B =
array([[-47,  20, -28,  59, -43, -72, -44,  -1,  35, -62,   4,   2,  21,
        -75],
       [-62,  75,  21,  49, -65,  79, -47, -65, -55, -64, -56,  12,  -3,
         34],
       [ 35,  20,  25,  -1,  -6,  74,  19,  47, -56,   9, -19, -79,  77,
         38],
       [ 72,  59,  11,   0,  28, -44,  10,  21, -58, -61,  32, -66, -42,
         64],
       [  0, -41,  11, -40,  32,  78,  52,  19,  31,  49, -21,  45, -78,
         59],
       [-51, -21,  25,  -1,  77,  24,  59,  80, -26,  12,  77,  40,  28,
         -5],
       [ 33, -22,   2, -30,  76,  11,  26, -69,  51,  13,  57,  47, -45,
         13],
       [ -1,  -6,  36,  76,  76, -17, -16, -10,  61,  37, -47,  -8,  38,
         23],
       [ 68, -17, -35, -16, -56,  59,  30,  58,  39, -26,  32,  27, -61,
         40],
       [-15,  32,  63,  39, -57,  54,  33,  -4, -44,  40, -27,  45,  32,
         -8],
       [ -8,  14, -17,  32,  43,  77,  20, -40,  25,  57, -45, -39,  -6,
         11]])
Indices start at 1.
(1, 1) = -47
(2, 10) = -64
(10, 14) = -8
(11, 13) = -6
(1, 11) = 4
(9, 1) = 68
(5, 11) = -21
(6, 4) = -1
(2, 14) = 34
(9, 2) = -17
(6, 6) = 24
(3, 4) = -1
(6, 7) = 59
(7, 13) = -45
(7, 12) = 47
(5, 12) = 45
(9, 13) = -61
(1, 14) = -75
(3, 3) = 25
(4, 10) = -61
(10, 5) = -57
(11, 14) = 11
(2, 13) = -3
(8, 3) = 36
(10, 6) = 54
(11, 9) = 25
(5, 4) = -40
(9, 6) = 59
(6, 1) = -51
(4, 9) = -58
(8, 12) = -8
(4, 8) = 21
(5, 5) = 32
(6, 12) = 40
(6, 5) = 77
(10, 4) = 39
(11, 3) = -17

a = [[-57.653, -41.031, -97.186, 97.300, -4.593, 15.395, 100.543, -50.733, -126.345, 97.619, -89.319, -170.659, 35.751, -4.154], [70.978, 57.613, -3.030, 71.974, -74.921, 238.996, 10.479, 6.174, -26.343, -21.081, 60.563, 130.255, 24.771, -60.372], [-1.143, 40.684, 31.803, -107.078, -106.601, -4.903, -43.990, 58.684, 7.525, -26.546, -26.485, 218.542, 75.605, -122.623], [-30.117, -11.935, 11.700, -117.269, -48.944, -227.003, -154.382, 116.314, 50.803, 13.705, 7.605, 96.085, -9.448, -16.001], [83.107, 52.158, -5.014, 145.893, -24.803, 283.699, -1.130, -37.255, 34.786, -8.882, 42.756, -25.035, 23.677, -16.987], [9.037, 32.349, 13.928, -78.326, -115.143, 47.338, -34.393, 59.100, -10.050, -44.177, -7.329, 218.244, 86.344, -118.645]]
Rows and columns are counted from 1.
(1, 1) -> -57.653
(1, 12) -> -170.659
(2, 11) -> 60.563
(5, 9) -> 34.786
(5, 7) -> -1.130
(5, 10) -> -8.882
(6, 8) -> 59.100
(4, 2) -> -11.935
(1, 13) -> 35.751
(2, 13) -> 24.771
(1, 10) -> 97.619
(4, 4) -> -117.269
(6, 11) -> -7.329
(5, 11) -> 42.756
(4, 9) -> 50.803
(6, 12) -> 218.244
(6, 14) -> -118.645
(4, 12) -> 96.085
(6, 3) -> 13.928
(1, 6) -> 15.395
(6, 1) -> 9.037
(2, 3) -> -3.030
(4, 14) -> -16.001
(6, 7) -> -34.393
(2, 7) -> 10.479
(5, 12) -> -25.035
(3, 2) -> 40.684
(4, 1) -> -30.117
(6, 13) -> 86.344
(1, 2) -> -41.031
(6, 2) -> 32.349
(1, 3) -> -97.186
(3, 14) -> -122.623

x =
-13,19,-6,9,-5,-4,16,-17,50,-13,22,-15,-18,-12
2,9,3,-7,-1,11,6,-1,33,-3,15,-21,-9,-50
-8,45,-9,20,-1,-16,12,-9,35,12,-7,-12,9,-22
-14,0,-4,0,8,4,9,-16,11,2,5,-9,-8,-42
-15,-50,-10,-1,-36,-20,2,-15,-7,7,-9,13,2,49
18,59,14,4,14,-9,-18,23,7,8,-18,18,15,4
-7,41,-4,-6,-11,9,11,-9,38,-13,17,-9,-15,-8
-10,86,7,-3,35,-1,-1,-5,-43,1,1,3,-10,30
Indices start at 1.
(1, 1) -> -13
(8, 2) -> 86
(6, 6) -> -9
(6, 14) -> 4
(7, 6) -> 9
(6, 7) -> -18
(6, 10) -> 8
(5, 4) -> -1
(8, 11) -> 1
(3, 1) -> -8
(8, 5) -> 35
(5, 13) -> 2
(2, 10) -> -3
(3, 4) -> 20
(6, 4) -> 4
(5, 3) -> -10
(7, 8) -> -9
(5, 6) -> -20
(4, 13) -> -8
(6, 3) -> 14
(1, 11) -> 22
(1, 13) -> -18
(2, 7) -> 6
(1, 9) -> 50
(4, 14) -> -42
(7, 11) -> 17
(7, 4) -> -6
(2, 1) -> 2
(4, 1) -> -14
(4, 4) -> 0
(2, 12) -> -21
(2, 2) -> 9
(7, 1) -> -7
(5, 14) -> 49
(4, 3) -> -4

W =
array([[ 371,  129,  220, -190,  201,  214,  -90,  -18,   28,  111,   27,
         116, -208],
       [  22,   52,  147, -477,   96,   23,    1,  132,   33,  139,  -88,
         134,   92],
       [  44,  115,   94,  458,   68,  -15,  514,  306,  -17,   78, -398,
         178,  148],
       [ 110,   77,  190,  249,  148,   40,   40,   88,   41,  137,  233,
         101,  -39],
       [ 178,  132,   73, -819,  185,  197, -162,  -48,    2,  147, -205,
         167,  -50]])
Rows and columns are counted from 1.
(1, 1) -> 371
(2, 1) -> 22
(3, 10) -> 78
(5, 5) -> 185
(2, 11) -> -88
(4, 13) -> -39
(2, 3) -> 147
(3, 1) -> 44
(5, 10) -> 147
(2, 5) -> 96
(1, 6) -> 214
(5, 2) -> 132
(3, 2) -> 115
(3, 5) -> 68
(5, 1) -> 178
(1, 10) -> 111
(3, 4) -> 458
(3, 9) -> -17
(5, 11) -> -205
(4, 4) -> 249
(2, 4) -> -477
(1, 12) -> 116
(4, 5) -> 148
(4, 6) -> 40
(2, 7) -> 1
(3, 7) -> 514
(4, 2) -> 77
(3, 13) -> 148
(1, 7) -> -90

data =
array([[6892, 8529, 5945, 3999, 7854, 4216, 5882, 3352, 3089, 2198, 5081,
        4919, 4083],
       [5319, 2173, 5700, 6023, 7053, 7380, 8458, 3790, 8404, 4289, 7219,
        4932, 4921],
       [2951, 5355, 4024, 1577, 6531, 2939, 6516, 4723, 7572, 3499, 6167,
        1642, 5178],
       [8123, 3839, 5676, 5517, 5576, 7131, 4478, 2467, 6549, 3294, 3597,
        2041, 5376],
       [3166, 6482, 1872, 4596, 5534, 5884, 8890, 2270, 7791, 5159, 6948,
        7884, 1686],
       [1490, 8167, 1279, 4660, 4783, 8094, 5825, 3622, 4207, 3946, 8349,
        2739, 2127],
       [5950, 7299, 8264, 2330, 8606, 3117, 8340, 7863, 3964, 8895, 3902,
        6216, 7264],
       [5392, 2175, 4270, 1581, 8603, 7120, 5944, 3643, 6621, 8584, 2192,
        1516, 5747],
       [5075, 4087, 1263, 2951, 4303, 7146, 4878, 1203, 1897, 6174, 3256,
        8640, 7021],
       [3994, 3536, 1860, 8717, 5915, 8281, 7960, 8016, 6097, 5997, 8750,
        4699, 4107],
       [5933, 3922, 1702, 6268, 6356, 8498, 6903, 6420, 2962, 5286, 5539,
        5334, 1683],
       [2988, 6285, 6101, 3883, 4336, 4898, 7719, 6725, 5524, 1535, 8823,
        6568, 6776],
       [2930, 7948, 4165, 6941, 5090, 5093, 8661, 3203, 1448, 8313, 2740,
        2704, 5385],
       [1814, 5540, 7699, 8143, 5437, 7200, 1483, 3655, 7162, 8837, 3549,
        7475, 7526],
       [8853, 8226, 7457, 4373, 3599, 5058, 7721, 7493, 4679, 3396, 1628,
        3358, 7148]])
Rows and columns are counted from 1.
(1, 1) -> 6892
(5, 13) -> 1686
(4, 11) -> 3597
(2, 5) -> 7053
(1, 5) -> 7854
(9, 5) -> 4303
(2, 7) -> 8458
(2, 1) -> 5319
(11, 10) -> 5286
(7, 4) -> 2330
(15, 9) -> 4679
(6, 7) -> 5825
(14, 7) -> 1483
(1, 6) -> 4216
(7, 12) -> 6216
(2, 9) -> 8404
(4, 9) -> 6549
(13, 5) -> 5090
(1, 11) -> 5081
(8, 3) -> 4270
(11, 1) -> 5933
(5, 12) -> 7884
(8, 12) -> 1516
(14, 12) -> 7475
(4, 1) -> 8123
(7, 13) -> 7264
(6, 1) -> 1490
(9, 3) -> 1263
(13, 1) -> 2930
(1, 8) -> 3352
(1, 2) -> 8529
(10, 4) -> 8717
(7, 10) -> 8895
(15, 6) -> 5058
(15, 13) -> 7148
